Here are a small network's activations along a few directions, averaged over the inputs that share one value of a field.
Related values have similar rows: they may be neighbours, one step apart, or belong to one group.
In the rows, zero is written as 500.
Random noise pushes rows far along 18 fixed directions. That doesn't count. These rows show it; they differ only by the noise:
[376 476 273 609 639 629 411 376 433 705 627 395 569 371 638 374 429 551
 345 382 564 427 561 575 520 444 407 494 415 593 483]
[435 568 535 440 585 529 723 495 516 423 526 513 555 687 571 712 444 526
 279 622 329 558 398 475 609 272 223 351 436 532 602]
[620 649 578 568 471 372 669 469 462 499 411 349 454 232 310 715 388 564
 512 321 516 631 549 450 560 628 478 654 487 596 332]
[450 478 576 575 460 418 578 578 497 300 216 456 297 489 303 494 425 592
 376 468 344 557 461 477 667 542 643 458 493 449 412]
[210 671 685 664 624 244 609 735 427 206 483 410 372 507 453 330 683 584
 432 379 381 384 629 450 496 505 475 402 422 582 537]
[403 446 653 602 384 553 534 464 538 589 515 529 484 503 365 491 389 472
 418 379 473 593 423 660 361 438 711 467 603 509 544]
[649 448 391 422 542 341 595 455 520 644 524 482 523 458 507 409 456 610
 789 436 766 513 623 577 350 723 519 464 708 522 724]
[401 481 633 474 375 205 773 671 445 520 591 423 340 469 357 501 354 507
 759 335 575 570 472 616 540 746 485 440 575 559 516]
[528 400 490 418 625 579 495 817 343 650 451 349 322 474 481 445 357 448
 399 423 270 451 640 437 790 467 709 347 484 463 463]
[644 487 539 719 695 459 593 451 634 601 517 375 454 517 334 492 400 643
 669 307 602 442 543 603 390 348 623 673 679 542 620]
[774 511 408 466 763 705 605 412 610 581 278 407 499 655 504 556 384 610
 397 481 611 410 577 508 392 542 680 350 579 623 719]
[255 480 637 579 547 590 506 532 436 431 585 613 213 347 316 448 408 419
 488 554 468 578 533 668 630 522 682 440 801 441 601]
[653 533 642 495 540 486 467 462 503 721 529 411 427 380 354 569 519 472
 703 459 450 462 649 509 610 533 698 566 731 383 574]
[505 681 527 351 474 450 597 601 314 495 587 541 511 729 627 650 603 392
 815 681 512 392 524 351 597 623 133 383 431 515 506]
[444 301 506 511 513 462 456 650 823 285 719 556 480 640 609 430 571 509
 555 491 630 494 335 592 323 366 622 741 632 634 636]
[393 374 554 435 454 554 427 308 644 328 384 472 391 389 527 419 442 648
 378 469 556 545 246 560 585 606 416 580 366 559 431]
[300 591 525 728 238 558 310 358 353 284 530 512 531 282 638 320 603 580
 353 411 649 578 405 427 367 242 427 765 469 468 462]
[511 496 423 513 325 315 487 453 565 263 504 437 511 605 783 563 727 656
 459 612 403 407 378 376 553 390 490 596 624 527 563]
[413 425 453 509 341 668 379 431 610 312 251 560 392 658 425 480 546 521
 387 599 497 552 393 489 523 591 641 516 490 470 510]
[588 703 194 620 593 529 434 600 582 390 569 475 596 415 470 732 700 344
 456 620 565 511 783 299 598 495 477 816 537 545 390]


Values of E:
e2: [339 501 221 420 364 539 609 652 582 303 453 722 570 628 315 567 492 249
 357 702 711 754 633 486 523 690 388 438 351 402 480]
e9: [535 494 488 449 648 645 386 461 460 779 622 343 444 508 456 585 591 582
 644 337 409 465 697 539 405 682 588 517 591 681 613]
e1: [489 519 631 419 529 420 528 476 461 418 682 640 432 537 590 568 584 493
 778 671 439 442 412 556 431 567 384 424 702 599 525]
e7: [595 560 637 203 331 613 578 405 715 506 551 197 502 461 599 636 597 480
 372 428 599 514 448 404 693 657 516 587 287 477 686]
e6: [490 464 455 609 300 487 521 482 372 471 493 612 562 584 679 435 423 399
 283 653 399 431 352 496 596 151 633 372 593 291 481]
e4: [631 589 544 613 654 380 618 313 571 521 449 433 513 470 317 537 486 684
 693 420 563 478 509 539 472 448 383 591 506 437 546]
e8: [666 656 340 400 413 280 531 465 593 498 676 308 669 317 823 558 722 384
 443 607 658 317 612 297 682 576 464 664 453 438 519]
e10: [619 627 238 616 398 581 460 377 130 640 463 624 594 491 693 451 449 378
 526 688 522 353 536 447 477 454 459 317 551 411 334]
e3: [474 438 154 405 380 182 579 694 524 520 716 585 624 699 608 685 632 371
 634 669 421 484 562 505 544 704 431 459 557 577 396]
e5: [608 385 404 434 415 449 556 607 466 485 491 562 516 480 532 512 463 530
 430 502 505 668 577 498 380 417 637 452 669 431 613]
A value of E combines one of 2 hidden first parts with one of 5 second parts; all combinations occur once.
Question: Changing only the second part turns e2 into e3. e5 has the same second part as e2; what does that change turn e5 into?
Answer: e9
Question: Changing only the second part turns e6 into e4. e8 has the same second part as e6; what does that change turn e8 into?
Answer: e7

Values of P:
p9: [505 503 619 538 617 418 313 636 684 528 789 390 536 352 617 589 738 344
 365 441 326 318 616 484 479 467 862 694 602 648 401]
p2: [496 450 562 670 242 299 431 429 301 595 687 589 563 313 507 520 421 576
 712 376 424 616 315 568 390 265 478 726 658 460 321]
p1: [383 228 337 518 380 639 518 586 624 295 453 536 133 652 393 402 278 545
 558 594 577 573 247 682 668 567 695 570 648 495 574]
p3: [422 374 512 459 413 681 254 613 506 497 702 696 554 724 658 383 599 262
 614 597 518 388 358 528 307 459 521 566 423 541 389]
p4: [488 637 493 476 212 257 543 445 393 750 667 478 737 502 481 639 731 426
 790 423 462 586 725 468 373 683 339 466 527 427 475]
p7: [814 365 550 440 988 285 322 618 755 707 548 453 613 744 539 362 785 518
 801 581 273  28 696 463 556 406 693 418 527 365 504]
p6: [335 530 270 546 100 470 662 530 550 542 570 584 698 753 512 689 480 277
 404 589 529 646 443 541 370 628 494 413 480 615 439]
p8: [578 502 796 315 361 454 574 481 678 474 636 561 541 388 584 663 570 461
 494 511 505 625 368 571 295 550 674 513 731 555 671]
p5: [381 634 529 404 581 644 578 830 342 371 413 695 410 770 303 501 534 413
 767 671 665 671 749 335 470 532 236 426 506 352 790]
p10: [679 607 588 298 621 506 346 433 571 380 497 584 624 472 741 621 752 467
 516 738 460 349 495 325 543 534 396 528 528 565 473]
A value of P combines one of 2 hidden first parts with one of 5 second parts; all combinations occur once.
Question: Changing only the second part turns p3 into p1. p9 has the same second part as p3; what does that change turn p9 into?
Answer: p2
Question: Changing only the second part turns p7 into p10. p4 has the same second part as p7; what does that change turn p4 into?
Answer: p6

Values of B:
b6: [437 376 607 454 677 686 371 472 650 410 640 575 361 541 586 509 570 550
 528 540 446 398 383 649 371 558 704 471 684 700 557]
b4: [490 424 279 528 710 583 382 595 422 622 189 419 422 575 378 266 432 639
 496 423 459 451 716 468 539 653 588 325 391 478 535]
b10: [537 297 331 445 793 412 478 343 670 307 629 804 479 395 660 616 394 641
 499 714 465 500 230 689 449 522 363 551 749 740 380]
b18: [514 525 519 521 605 416 439 487 576 397 488 563 621 576 650 444 755 615
 346 586 273 413 562 457 356 318 605 361 615 505 627]
b1: [417 382 266 431 554 370 454 624 506 568 662 418 340 341 620 411 519 403
 585 597 376 321 561 530 937 732 582 452 576 439 385]
b7: [743 511 433 422 510 371 640 958 358 443 265 614 537 735 333 568 478 409
 624 533 447 655 771 302 413 461 627 385 548 343 555]
b3: [368 483 365 705 605 390 542 568 488 509 540 448 492 631 517 508 432 465
 557 445 443 293 394 546 584 551 358 491 286 677 163]
b15: [554 380 332 411 561 705 293 351 517 597 401 588 517 563 469 612 555 624
 463 627 355 623 530 473 478 494 429 518 537 487 554]
b12: [450 516 590 533 515 381 365 599 377 492 479 378 354 352 536 341 624 494
 508 403 395 320 591 448 633 625 719 484 500 466 394]
b13: [518 511 356 596 368 570 539 631 221 494 521 491 423 659 486 605 448 639
 694 453 481 679 552 447 335 357 380 566 643 577 591]
b17: [767 557 411 617 326 398 607 485 608 610 406 327 602 778 542 692 544 438
 563 478 407 294 461 429 474 526 750 536 539 547 390]
b8: [544 606 314 660 488 466 429 458 394 484 309 323 390 487 476 563 645 714
 585 467 370 448 662 349 589 610 501 621 598 564 438]
b9: [480 412 473 483 650 491 264 563 553 520 527 389 479 553 658 424 728 741
 677 445 305 393 535 401 481 472 402 647 474 618 528]
b5: [582 571 537 488 615 435 746 676 415 379 316 614 445 426 307 510 308 450
 329 536 563 650 657 509 437 554 748 271 676 501 635]
b16: [534 369 362 428 625 729 352 254 468 713 453 705 640 634 575 582 493 627
 397 669 232 596 478 613 304 380 417 274 639 557 575]
b11: [422 575 597 577 428 670 471 430 324 637 551 405 472 592 466 526 485 596
 668 327 541 520 510 473 374 424 318 559 380 540 534]
b2: [481 366 376 516 332 391 345 600 473 713 626 539 607 593 605 524 615 381
 538 649 221 427 517 451 676 273 568 527 621 282 400]
b14: [730 522 469 779 442 406 533 509 453 553 353 445 603 544 403 402 346 490
 553 345 655 416 501 451 476 205 584 660 419 328 353]
The values of B form a network in which each value has 3 neighbours.
Question: List every value one step from b3, in the order listed.
Answer: b5, b2, b14
Question: List every value one step from b1, in the order listed.
Answer: b18, b17, b9
Question: List every value one step from b11, in the order listed.
Answer: b6, b7, b15
